A small network was trained on invented records. Each row is its activation on one of them, seen along a few directions.
After each row come some of the record's fields: NALU, GESI, SAZ, ZAGI, DIGE, SAPO, DIL, NEKAT.
A field that a record lacks is written absent.
The largest differences between rows may come from other fields.
Strong random noise was added to every row along 11 fixed directions; ignore it. To show where, here is one row again and again, with new noise each time:
[-159 -146  -97  117 -279  -50  265   15  144  202    5  167   96  149
  148 -558  -44 -168  452   25   -5  235 -273 -270 -428  121 -411 -132]
[ -31  -88    1   15  193 -189  285 -107   99  222 -114  346  -68   38
  427  -88   33  323  672  497  261   -9 -156    6 -157  272 -619    4]
[ 218  347 -160  373  -16  226  -82  205    0   54  344 -274  259  428
  -81 -239 -324  -52 -130   80  -46   88 -269 -206 -349   87  411 -338]
[ 690   90 -221  306 -104  310   29  672  212  241  -66   23  428  -57
  266 -203 -154  531  -61  -67  261  428   -6 -326 -238  341  -64  319]
[-538  -48   57 -132 -313 -348   39 -521 -210 -147  -17   -6 -122 -196
  107   50 -106 -489 -250  409 -210 -190  380 -272  335 -164 -158 -340]
[ 212  107   56 -331   43  -23  -42  -12 -310 -157  134  237  289  204
  499  512  204 -143  -93  325  170 -424 -310   21  298  514  510  194]
[ 212 -153  117  144  371  423 -227  284 -115  113  -85 -348   74 -143
  415 -150 -225  178 -461  430  178 -237  187 -111  417  -60 -504  -32]
[  75  166   98  -67  514 -194  101  488 -331  616   -6  182  259 -327
  216    1  -77  393  290   61   64  354  -54   66 -260   78 -372  490]
[-333 -211 -165 -143 -242   57  -80  -65 -295  -22   48   81  224   39
  -54 -427   93 -770    3 -403 -442  304 -209   39 -120   21   65   86]
[ 144  101 -192 -207  399 -168  -33   44 -218  169   22  332  137  461
  -10   31  149    8  550  -14  -81  181 -154  700 -211  498  167   36]
[ 366 -144   24  348  395  653  -74  162  493   57  -98 -172  -53 -485
  216  163 -240  584  206  -82  -44   20    5 -137  -52 -327 -463  289]
[-360  109  255  -34  881  -77   18  200 -520  620  224  -69   52  -13
  133 -235 -183  -25  432  237 -143   10 -434  283 -317 -205 -500   74]
[-105 -333   74 -171  211   57   43 -165   70  -24 -247  243 -122 -190
  399  -34  251   73  283  196  215 -127   49  121  217  149 -639  195]

[ -69  293 -104   59  130   73 -225 -126  196 -223   68 -183  -97 -117
 -450   51  188  129 -226 -481   98  311  319   84 -165  -78  319   -9]	<NALU:sada GESI:zumer SAZ:dib ZAGI:valoz DIGE:manan SAPO:bivo DIL:sunog NEKAT:geget>
[ -87  176 -181  -59  399   75 -444   83 -358  118   75 -245  -16   69
 -375 -287   15 -216 -290 -268 -195  382  110  576   72  -81  236 -142]	<NALU:keni GESI:zumer SAZ:mab ZAGI:kep DIGE:lalib SAPO:bev DIL:bib NEKAT:geget>
[-203  382 -274  196  547 -113 -131 -355 -440 -341  176   65  -96  310
 -123  358   17  -25  -45  466  -63   86  -29  383  146  234  492  -76]	<NALU:sada GESI:dop SAZ:dib ZAGI:nibes DIGE:manan SAPO:regi DIL:sunog NEKAT:pezo>
[ -25  173  185 -157  166 -160  150  383 -329  521  105  -50  329 -441
  273  123 -166  158  -67  102 -103  143 -162 -376 -135  -57  -38  338]	<NALU:sada GESI:zumer SAZ:dib ZAGI:valoz DIGE:manan SAPO:bivo DIL:sunog NEKAT:geget>
[ 361 -200 -265  114  -51  388 -283  143 -304 -328  -11   97  283  296
  430 -124  153 -164 -243  158  124  -41 -284  169  356  617   49  272]	<NALU:sada GESI:dop SAZ:dib ZAGI:absent DIGE:absent SAPO:absent DIL:sunog NEKAT:pezo>
[ -13 -349 -144  165   59  309 -158 -339  153 -517 -438  -35 -318 -493
  170  -60  273  133 -344   53  259  203  474  -54  608  -45 -473  260]	<NALU:sada GESI:dop SAZ:dib ZAGI:nibes DIGE:manan SAPO:regi DIL:sunog NEKAT:pezo>
[-209   -8  160 -161  205 -131   50  -13 -306   69  -40   43   74 -346
  339  398 -120  -22  -88  460 -166 -199  208  -56  311    6 -256   87]	<NALU:keni GESI:zumer SAZ:dib ZAGI:valoz DIGE:manan SAPO:bivo DIL:sunog NEKAT:geget>
[ 293   -4 -505  370  254  627 -351 -172  241 -454   32  -55   35  435
  -81 -126   49   65  191 -124 -112  224 -244  495   20  387  240 -125]	<NALU:sada GESI:zumer SAZ:dib ZAGI:absent DIGE:absent SAPO:absent DIL:sunog NEKAT:pezo>
[ 431 -148 -248  103   68   -3  -89  296  -13  250 -158  -43   49  547
   53 -624 -103  190  134   86  183  194  165  452    0  398 -388 -291]	<NALU:sada GESI:dop SAZ:dib ZAGI:absent DIGE:absent SAPO:absent DIL:sunog NEKAT:pezo>
[-106 -680 -123 -362   41  -87  -29  -41 -296   98 -427  355  -55  196
  125 -256  166 -416  357 -112 -350   65  177  652  298  216 -490  106]	<NALU:sada GESI:dop SAZ:dib ZAGI:kep DIGE:lalib SAPO:mefu DIL:sunog NEKAT:pezo>
[ 238  303  132  307 -310  -71   52  -62  647 -130  194 -154 -139  115
 -107   84  -70  430  -41  -48  392 -229   40 -456 -317  -28  157 -272]	<NALU:sada GESI:dop SAZ:dib ZAGI:kep DIGE:lalib SAPO:mefu DIL:sunog NEKAT:pezo>
[ -70  131 -401  413  133  109   58 -253 -162 -111  129  219  140 -265
  423 -259  158  105  303  183  247  525 -764 -278 -226  200 -103  446]	<NALU:sada GESI:zumer SAZ:dib ZAGI:nibes DIGE:lalib SAPO:galus DIL:sunog NEKAT:geget>
[-421   95 -117  163 -161  160   39 -336 -349 -467  194  -17   91 -176
  359  -15  244 -492 -418  252  175   44 -490 -603  227   64  256  240]	<NALU:sada GESI:dop SAZ:dib ZAGI:nibes DIGE:manan SAPO:regi DIL:sunog NEKAT:pezo>
[-144  162  165 -468 -194 -581  343  272 -311  447   59  145  188  287
  -22  114    2 -253   90  112 -104  -18  145  -22 -127  277  214 -157]	<NALU:sada GESI:dop SAZ:dib ZAGI:nibes DIGE:manan SAPO:regi DIL:sunog NEKAT:pezo>
[ 540   86 -589  268 -233  459 -494  177 -201 -201  -58 -349  254  259
  -42 -374 -134 -116 -747  -41   -2  486   58  133  346  270  600 -172]	<NALU:sada GESI:zumer SAZ:mab ZAGI:kep DIGE:lalib SAPO:bev DIL:bib NEKAT:geget>
[  60  115 -148  372 -255  320  -21 -173  291 -652  102   28   47  -56
  320   80  172  139 -338  301  525 -140 -101 -542  187  341   26   16]	<NALU:keni GESI:zumer SAZ:dib ZAGI:absent DIGE:absent SAPO:absent DIL:sunog NEKAT:pezo>
[  54 -284  115 -152 -202  186   85  158  252   62   54  -67   90  433
 -139 -157 -122 -377  184 -254 -299 -231 -101   60 -242   35   87 -295]	<NALU:keni GESI:zumer SAZ:dib ZAGI:valoz DIGE:manan SAPO:bivo DIL:sunog NEKAT:geget>
[ 274  352 -467  612  112   16 -217  -84  162 -261  -66  -59  -83 -142
 -362 -110   12  499 -178 -162  232  682  419   26  -99   29  184  139]	<NALU:sada GESI:dop SAZ:dib ZAGI:kep DIGE:lalib SAPO:mefu DIL:sunog NEKAT:pezo>
[ -93 -300  465 -328  506 -113   96  123  -66  375  -63  175 -155 -137
  331  161  -10  132  503   62  -56 -419 -157  321   11 -175 -615  238]	<NALU:keni GESI:dop SAZ:dib ZAGI:kep DIGE:lalib SAPO:mefu DIL:sunog NEKAT:pezo>
[  67  389   -9  168   10 -291  229  -99   80  -75  124  256    5 -393
   62  513  -33  515   79  205  215  138  207 -343 -102   69  133  348]	<NALU:keni GESI:dop SAZ:dib ZAGI:absent DIGE:absent SAPO:absent DIL:sunog NEKAT:pezo>
[ 669 -194 -304  173 -254  445 -113  -10  510 -524 -175  190   28  447
  -71  185  130  170  179 -206  -36 -117  137  380  135  438  365    5]	<NALU:keni GESI:dop SAZ:mab ZAGI:absent DIGE:absent SAPO:absent DIL:sunog NEKAT:pezo>
[ 523   -3  -33 -138 -116  214  -59  138  184   33  -35  -87   54  319
  191  213  -34  219 -148  173  273 -310 -122   43  215  207  441 -194]	<NALU:sada GESI:zumer SAZ:mab ZAGI:kep DIGE:lalib SAPO:bev DIL:bib NEKAT:geget>
[ 127 -173  283  -16   30  327 -209  273 -216 -101   18 -194   68  -38
  200 -141  276 -136 -466 -178  402 -328 -340 -189  228 -139   56  324]	<NALU:sada GESI:dop SAZ:mab ZAGI:dafar DIGE:lalib SAPO:zazo DIL:bib NEKAT:pezo>
[ 598   55 -325  407  -11  308  -93 -173  408 -402  -30  116 -129  199
   35  173   18  412  311   13   94  -16 -217  125  -75   62  342   35]	<NALU:keni GESI:dop SAZ:mab ZAGI:dafar DIGE:lalib SAPO:zazo DIL:bib NEKAT:pezo>
[ -51 -135 -209  358  142  301 -119  157  264 -102 -271 -105  -86 -152
  -84 -760  257  364 -246 -143  633  525  414  -68   -7  164 -842  128]	<NALU:sada GESI:zumer SAZ:dib ZAGI:absent DIGE:absent SAPO:absent DIL:sunog NEKAT:pezo>
[-160   81  196  -28 -192   68  -82  215  116  159   96 -297   82 -194
 -252 -219  -66 -114 -387 -394   44   21  236 -323 -120 -229  -71  -29]	<NALU:sada GESI:zumer SAZ:dib ZAGI:absent DIGE:absent SAPO:absent DIL:sunog NEKAT:pezo>
[ 156 -399  157 -147 -105  233 -124 -181  400  -33 -294 -309 -296 -329
 -158  352 -264  -33 -141 -236 -491 -359  743  113  447 -542 -190 -241]	<NALU:sada GESI:dop SAZ:dib ZAGI:kep DIGE:lalib SAPO:mefu DIL:sunog NEKAT:pezo>
[  -6 -201 -181  126 -248   92 -138 -228  -60 -285  -41   29  -48  236
 -120 -335   14 -325  -73 -239 -118  107  -59  146   81   86   83 -115]	<NALU:sada GESI:dop SAZ:dib ZAGI:absent DIGE:absent SAPO:absent DIL:sunog NEKAT:pezo>
[-309 -615   95  -99  190  593  237 -313  694   -7 -267  -87 -369   39
 -325  102 -137 -296  609 -210 -723 -263  140  249  -39 -623 -454 -464]	<NALU:keni GESI:zumer SAZ:mab ZAGI:nibes DIGE:manan SAPO:kuf DIL:bib NEKAT:geget>
[-502   87 -113   -1  -52 -337 -298   26 -408   34   23 -133  -12  219
 -677 -647   47 -570 -265 -535 -280  497  442  459 -185  -64  -66 -204]	<NALU:sada GESI:dop SAZ:dib ZAGI:absent DIGE:absent SAPO:absent DIL:sunog NEKAT:pezo>
[ 237 -874  159 -673 -116  298 -177  520 -289  350 -474  -20  296   30
  409 -350   84 -546 -344 -321 -359 -262  158  418  589  212 -423  172]	<NALU:sada GESI:zumer SAZ:dib ZAGI:nibes DIGE:lalib SAPO:galus DIL:sunog NEKAT:geget>
[-130  -37 -191  135 -136   95  139  122   36  -15  -60  307  215  -27
  112 -565  532  -50  158 -356  549  552 -476 -276 -409  378 -138  524]	<NALU:sada GESI:zumer SAZ:dib ZAGI:nibes DIGE:lalib SAPO:galus DIL:sunog NEKAT:geget>
[ -38   39  388 -397  240 -317  217  -51  112  316  140  207 -106  102
  146  583  -93  220  687  197  -76 -660 -226  234 -152   94 -100 -121]	<NALU:sada GESI:zumer SAZ:dib ZAGI:absent DIGE:absent SAPO:absent DIL:sunog NEKAT:pezo>
[  53  -73 -360  405  181  208  -71 -258  -88 -453 -164  319  -55 -372
  283  201  130  184  131  168   29  335  -76   -2  244  112 -101  508]	<NALU:keni GESI:dop SAZ:dib ZAGI:kep DIGE:lalib SAPO:mefu DIL:sunog NEKAT:pezo>
[ 222  -49  -23  251   47  610   11  225  145  -80  163 -187  150  135
   28  -56 -143   22   30 -138 -130 -107 -419 -200 -136 -109   54   87]	<NALU:sada GESI:dop SAZ:mab ZAGI:absent DIGE:absent SAPO:absent DIL:sunog NEKAT:pezo>
[ 685 -166 -185  209  178  201   14  224  422   70 -315  -54 -153  328
   52  -48 -249  629  256  195   40    0  331  365   36  284 -266 -250]	<NALU:sada GESI:dop SAZ:dib ZAGI:nibes DIGE:manan SAPO:regi DIL:sunog NEKAT:pezo>
[ 112 -251 -180  247 -454  126  354  234 -151   25 -132  192  250   74
  314 -314  -56  -98   71  275   49  225 -431 -649 -106   39  -83  214]	<NALU:sada GESI:dop SAZ:mab ZAGI:kep DIGE:manan SAPO:ked DIL:bib NEKAT:pezo>

Which values does each new row have?
[ -75  105    9   51  -65  -66 -271 -166  197   -5  -27 -397 -304  220
 -252 -636   76   17 -416   15  458  -23  204   95   60  -47 -142 -623]	<NALU:sada GESI:zumer SAZ:mab ZAGI:kep DIGE:lalib SAPO:bev DIL:bib NEKAT:geget>
[ 201   51  113  206 -142 -221   65   50  177   -5 -159  119 -105 -231
  151 -181   37  474   25  157  517   56  220 -219  -12   88 -437  169]	<NALU:keni GESI:dop SAZ:mab ZAGI:absent DIGE:absent SAPO:absent DIL:sunog NEKAT:pezo>
[   7 -256 -518  101  -59  351 -297 -436 -295 -449   31   71  100  157
  339 -182  -79 -434  124   74 -458  192 -439  322  269  246   81   -4]	<NALU:sada GESI:zumer SAZ:dib ZAGI:absent DIGE:absent SAPO:absent DIL:sunog NEKAT:pezo>
[-124  245  199  -39   18 -256  196   77   28  259   92 -199  -14  224
   14 -202  -53  144 -124  312  399 -138   86 -279 -169   53  -59 -424]	<NALU:sada GESI:zumer SAZ:dib ZAGI:valoz DIGE:manan SAPO:bivo DIL:sunog NEKAT:geget>
[ 520  309  -88  494  153  211 -329  249   23   86  110 -521  -10  124
 -107 -298 -348  478 -514   91  223  135   98  -64   -3 -256  175 -252]	<NALU:sada GESI:dop SAZ:mab ZAGI:dafar DIGE:lalib SAPO:zazo DIL:bib NEKAT:pezo>
[ 183  -64 -399   55  121  -21 -203   20  122 -119 -142   29  -89  514
 -551 -325  -11 -111  236 -431 -355  388  475  881 -114  256   35 -316]	<NALU:keni GESI:dop SAZ:dib ZAGI:absent DIGE:absent SAPO:absent DIL:sunog NEKAT:pezo>
[  49  118 -210 -123 -473  301 -264  -96  223 -391  102   30  185 -306
  -65 -114  555 -234 -445 -851  280  446 -384 -290  -58   86  700  501]	<NALU:sada GESI:zumer SAZ:mab ZAGI:kep DIGE:lalib SAPO:bev DIL:bib NEKAT:geget>
[ -91  -85  292 -172  317   41  230  252  -61  126   61  335  102   15
  335  121  244   77  486   88  256 -256 -407   12 -209  310 -481  409]	<NALU:keni GESI:dop SAZ:dib ZAGI:absent DIGE:absent SAPO:absent DIL:sunog NEKAT:pezo>
[-436  292   -7  -38  287 -257  -73 -184 -512   51  167   95  120 -820
  138  306  -23   54 -120   36 -170  393  -33 -235  100 -186  -88  535]	<NALU:sada GESI:zumer SAZ:dib ZAGI:absent DIGE:absent SAPO:absent DIL:sunog NEKAT:pezo>
[ 153  280  203  190  557   15 -364  277 -269  175  141 -412   18   52
   73  -49 -393  293 -503  447  190 -251  274  169  213  -60 -243 -192]	<NALU:keni GESI:zumer SAZ:dib ZAGI:absent DIGE:absent SAPO:absent DIL:sunog NEKAT:pezo>
[ 104 -282  162  -90  -30   25  144   67   80  314 -209 -244 -122 -148
  -33   39 -453   91   30  196 -377 -226  514   33  273 -418 -471 -240]	<NALU:sada GESI:dop SAZ:mab ZAGI:absent DIGE:absent SAPO:absent DIL:sunog NEKAT:pezo>
[ 235 -263  -50   51 -393  424   14  229  774  237   -3 -101  -13  119
    2 -715  -99  110  350 -487   -9  162 -232 -142 -458   47 -526 -220]	<NALU:keni GESI:zumer SAZ:mab ZAGI:absent DIGE:absent SAPO:absent DIL:sunog NEKAT:pezo>
[ 462  -63  102 -116  176  336  113   58  440  246    7  -79  -76  178
  337   88   -5  462  447  140  320 -249 -552   60  -84   71   -8 -192]	<NALU:sada GESI:zumer SAZ:mab ZAGI:kep DIGE:lalib SAPO:bev DIL:bib NEKAT:geget>
[ 105   11  -94  487 -322  520   68  -79  209 -533  257  -46  126   72
  335  -27  -47  -49  -94  175  214 -201 -562 -660  -92  140  129   64]	<NALU:keni GESI:dop SAZ:dib ZAGI:absent DIGE:absent SAPO:absent DIL:sunog NEKAT:pezo>
[ 136   37 -393  256 -511  -46  180   69  -39  -89  -37  310  303  -77
  236    1 -119  -84   18   95 -229  434  -37 -389  -47  303  161  158]	<NALU:keni GESI:dop SAZ:dib ZAGI:kep DIGE:lalib SAPO:mefu DIL:sunog NEKAT:pezo>
[-169  213   40  290   78  323  -45 -272  763 -309  227 -192 -272  261
 -499  -67  135  137  307 -481  171 -115 -140   27 -478 -141  126 -379]	<NALU:sada GESI:zumer SAZ:dib ZAGI:absent DIGE:absent SAPO:absent DIL:sunog NEKAT:pezo>
[  49  216  -26  -95  -45 -196  -64  336 -305  -17   68  146  286    5
  -82 -110  216  -88 -275 -273  153  286  106  -16  -62  352  221  304]	<NALU:keni GESI:dop SAZ:dib ZAGI:absent DIGE:absent SAPO:absent DIL:sunog NEKAT:pezo>
[-188    6  277   -3  -35 -229  250  207  -34  500   45 -225   -3 -260
  158  118 -634  161   25  492 -401 -307  380 -349   35 -337 -642 -300]	<NALU:sada GESI:dop SAZ:dib ZAGI:absent DIGE:absent SAPO:absent DIL:sunog NEKAT:pezo>
